A small network was shown many inputs. Here are its activations along a few directions, one row for each input.
In each table, some parts of the input vary, and every possible input appears once, in random order.
A made-up example of a description, with smaller parts first: one of 6 places along a line, together with either a single point or one of 9 places around a ring or (one of 3 separate values, together with one of 8 places around a ring).
Shared parts are said once, and a part with two or three values counts as separate values.
(in the rows, 128 means zero)

Other details of the inputs shift rows strongly along two fixed directions, in all tables alike. That doesn't count.

Rows:
row 1: [104 114 121  89 134 161  84 177 117  67 179 168]
row 2: [135 132 140 180 135 179 127 107 166 128 166  68]
row 3: [158 111 125 159 140 157 107 122 196 101 141  82]
row 4: [153 146 117 185 147 133 126 109 162 113 171  68]
row 5: [ 93 134 147  95 112  86 161 145  89 145  85 194]
row 6: [ 82 137 153 119 110  92 133 149  58 159  80 176]
row 7: [113 112 143  94 113  79 144 113  70 137  89 215]
row 8: [159 120 128 148 128  90 155  69 141 183  30 101]
row 9: [119 128 109  91 153 133  99 159  96  75 203 163]
row 10: [163 126 123 141 126  94 183  72 153 172  32 117]
row 11: [105 114 162  75 102 121 155 129  60 146  84 165]
row 12: [ 90 147 135 112 120 151  94 192  92  73 183 132]
row 13: [103 117 133  89 124  94 125 124  77 152  71 200]
row 14: [103 115 124  75 139 182 105 163  87  87 194 147]
row 15: [146 157 104 172 152 152 138 123 175 119 156  71]
row 16: [127 159 101  82 126 147 100 198 123 117 210 167]
row 17: [166 114 113 158  69 102 151  93 155 185  43 111]
row 18: [ 98 131 159 127 103  75 155 139  58 141  99 187]
row 19: [ 83 129 155  91 131 166 104 173  98  96 206 148]
row 20: [169 141  87 158 135 144  91 129 183 161 162  80]
row 21: [ 97 154 119  84 149 138 114 188 110  86 195 151]
row 22: [ 84 127 153  99 114  83 131 144  72 158  79 182]
row 23: [173 127 114 157 158 131 123 103 174 108 166  78]
row 24: [163 111 126 150  78 123 169  79 141 209  58 106]
row 25: [181 137  95 163 127 130 112 119 184 145 180  90]
row 26: [ 87 137 146  82 130 165 106 172  89  92 203 133]
row 27: [ 99 102 155  80 101 131 148 116  69 144  87 193]
row 28: [161 128  97 150 165 160 125 103 201 114 151 109]
row 29: [149 122 136 163 113  70 174  66 137 167  58 106]
row 30: [108 114 149  82  96  98 138 147  73 120  67 172]
row 31: [ 84 125 162 122  84 102 139 156  68 128  78 173]
row 32: [155 112 137 151 146 179 123 103 181 125 161  78]
row 33: [112 142 128  80 155 145 109 188 119  88 191 176]
row 34: [111 127 119  77 123 101 159 128  80 135  73 195]
row 35: [153  97 115 151 104 111 158  67 148 149  21 110]
row 36: [142 141 110 160 159 140 104 116 175 129 152  60]
row 37: [153 124 123 178 151 125 124 109 184 115 175  85]
row 38: [171 120 124 166 158 131 120 104 184 112 170  94]
row 39: [137 114 139 159  94  95 160  80 147 154  32  93]
row 40: [108 134 103  82 161 148  79 172  97  91 183 153]
row 41: [158 125 117 157 167 147 100 115 187 129 150  84]
row 42: [139 152 111 178 154 147 106 120 161 131 152  57]
row 43: [139 117 127 171 132 150 109 123 194 103 147  74]
row 44: [132 132 151 166  97 125 174  64 123 177  53  87]
row 45: [ 94 154 127 114 144 147 119 194 104  93 195 160]
Each input here is: one of 5 separate values, together with either a single point or (one of 2 separate values, together with one of 4 places along a line).
Q: The inputs of row 24 and row 17 match in every part but the choice among 5 separate values. If row 26 is changed in the same way as row 24 into row 17, which row does it become?
A: row 39
Q: The inputs of row 10 and row 8 match in every part but the choice among 5 separate values. If row 16 is changed in the same way as row 10 into row 8, which row does it become?
A: row 20
Q: Change only the place on the line of 4 in row 8. List by row number the other rows that result.
A: row 36, row 40, row 42
Q: Change only the choice among 5 separate values in row 33. List by row number the other rows that result.
A: row 3, row 32, row 38, row 41

Rows:
row 46: [ 88 125 161 104 115  85 195  86  64 170  44 145]
row 47: [141 131 134 171 140 210  75 145 206 117 229  64]
row 48: [103 108 157 121  99  38 152 109  84 184  54 186]
row 49: [176 137 115 202 111  81 189  86 176 179  38 108]
row 50: [165 120  88 134 125 225  90 120 222  99 230  95]
row 51: [105  91 166 146  93  99 155 118  67 135  21 179]
row 52: [ 62 142 139  63  86 145 120 194  51 139 156 159]
row 53: [ 63 115 159  70 138 122 151 174  56 101 168 188]
row 54: [181 120 108 125 201 189 113 122 200  82 227  69]
row 55: [158 121 117 189 132 224  89 153 179 117 230  68]
row 56: [162 157  83 170 160 154 114 165 212  79 225  69]
row 57: [166  83 120 160 102 130 168  23 188 130  12 131]
row 58: [179  97 128 214 104  74 158  54 140 187  56 113]
row 59: [167 146  95 192 164 158  67 130 162  98 238  63]
row 60: [145 144 114 172 152 193  81 150 180  50 195  34]
row 61: [159 105 147 195 111  61 147  45 164 192  51 110]
row 62: [ 88 101 139  39 112 138 111 169  77  60 125 223]
row 63: [150 114 142 204 111 120 150  55 139 154   8  78]
row 64: [ 62 156 173  66  88 145  96 183  46 142 151 186]
row 65: [175  97 122 135  67 130 179  45 179 205  28 117]
row 66: [ 78 128 157  64  60 130 136 200  49 125 149 185]
row 67: [ 75 157 161  57 119 120 148 165  31  93 165 169]
row 68: [186  98 127 132  85 123 172  64 169 216  19 101]
row 69: [106 109 112  82 145 118 171  71  59 176  41 171]
row 70: [ 80 157 146  87 130  90 112 202  78 119 145 227]
row 71: [146 162 112 184 138  77 170  72 184 199  34  96]
row 72: [133 128 122 163 147 202  90 156 209 122 233  59]
row 73: [115 124 103 159 169 186  80 146 189  57 191  27]
row 74: [ 98 154 118 115 107  56 178 128  92 177  33 164]
row 75: [172 103 101 129 176 195  75 143 214  55 185  70]
row 76: [ 70 136 126  74 115  84 100 181  46 112 170 171]
row 77: [119 145 112  38 137  98 121 205  80 112 137 225]
row 78: [170  99  73 159 139 100 129  37 147 202  43 101]
row 79: [ 87 137 175 108 132  85 181  84  71 175  52 157]
row 80: [165 108 156 192 118 108 213  46 150 167  52  91]
row 81: [ 50 142 176  74 124 127  82 179  48  79 123 183]
row 82: [ 79 123  96  38 116 171  99 177  44 154 142 191]
row 83: [ 97 123 145  90  97  83 113 190  40 103 166 205]
row 84: [123 117 130  37 122  86  93 185  60 113 158 217]
row 85: [169 151  85 198 180 169  98 164 198  95 226  94]
row 86: [101  92 102  90 126 126 134  94  73 149   8 166]
row 87: [153 158 112 165 123 213  92 157 179 110 225  35]
row 88: [129 155 116 154 148 206  84 147 196 129 225  42]
row 89: [ 75 184 139  81 134  95 102 194  69 119 144 209]
row 90: [144 123 137 171  89 103 168  60 151 140   7  54]
row 91: [155  96 149 197  95 109 172  73 163 143  14  88]
row 92: [139 105 161 179 145  96 199  39 164 182  47 100]
row 93: [162 109 149 187  60 126 183  77 153 204  35  91]
row 94: [ 96 117 148  34 137 132 144 149  64  83 170 222]
row 95: [113 134 159 130  57 119 160 109  48 205  35 160]
row 96: [145 143  78 171 177 155 108 168 218  91 221  76]
row 97: [183 117  81 149 154 161  72 105 214  78 239 112]
row 98: [ 94 151 137  82 100  85 104 187  28 108 162 185]
row 99: [187 115  82 140 161 154  75 115 215  83 237  95]
row 100: [164 136 151 184 119 111 204  39 135 175  43  70]
row 101: [ 95 177 119 102 134 110 115 199  51 116 151 204]
row 102: [109 108 151  32 139 128  84 200  61  87 114 195]
row 103: [151  90 123 185 102  56 167  58 161 188  47  95]
row 104: [ 92 149  69  51 162 131 103 186  64 123 145 208]
row 105: [167 101 154 205 133 116 202  38 140 175  56 103]
row 106: [ 46 111 165  76 130 119 101 197  68  78 129 197]
row 107: [104 140 138 126 116  55 171 132 111 182  45 194]
row 108: [ 78 156 148  59  66 138 126 193  43 126 153 157]
row 109: [ 66 149 142  73 129  83  92 178  50 123 168 188]
row 110: [140 130 146 170 194 186 105 117 196  83 238  73]
row 111: [140 118 115 166 144 183  95 153 201  42 203  47]
row 112: [213 100 124 147 129  67 132  63 165 203  37 101]
row 113: [164 128 149 197 136 120 191  30 127 181  52  83]
row 114: [184 125  90 163 116  94 180  43 205 167  38 145]
row 115: [147 151 114 174 173 150  54 122 185  98 238  59]
row 116: [189 126 117 122 212 184  98 132 189  96 221  63]
row 117: [163 185  81 176 169 163 100 165 194  86 218  63]
row 118: [ 44 138 158  71 137 126  90 188  61  80 131 170]
row 119: [135 115 106 161 132 204 101 159 202 114 231  47]
row 120: [134 156 143 162 194 189  96 109 178  89 233  57]
row 121: [157 183  77 160 162 155 106 160 200  80 218  53]
row 122: [187 125  95 151 118  86 184  55 201 174  30 138]
row 123: [127  77 138 182 109  98 171  69 172 149   7  81]
row 124: [ 87 150 133  68  94  78 109 180  34 100 165 172]
row 125: [ 90 125 140  75  89  75 118 186  46  98 168 196]
row 126: [ 78 131 167  67 116 116 158 171  46  90 169 191]
row 127: [115 123 148  23 105 141  99 204  55 149 134 191]
row 128: [163 117 104 137 182 201 123  87 208  59 236 103]
row 129: [207 129 106 148 142  80 161  86 185 199  18 109]
row 130: [ 54 116 182  81 122 124  91 189  61  76 125 203]
Q: What is each input in this table made of?
A: one of 5 separate values, together with either a single point or one of 4 places along a line or (one of 2 separate values, together with one of 6 places around a ring)
Q: The inputs of row 85 and row 58 match in every part but the choice among 5 separate values. If row 96 is changed in the same way as row 85 into row 58, which row does it become?
A: row 103
Q: The inputs of row 110 and row 70 match in every part but the choice among 5 separate values. If row 69 is changed in the same way as row 110 into row 70, which row does it become?
A: row 104
Q: Change only the place on the ring of 6 in row 100. List by row number the other rows that result.
A: row 46, row 67, row 79, row 113, row 120
Q: Change only the place on the ring of 6 in row 124. List by row number the other rows that result.
A: row 59, row 76, row 98, row 109, row 115
Q: Change only the choice among 2 separate values in row 87. List by row number the other rows that result.
A: row 93
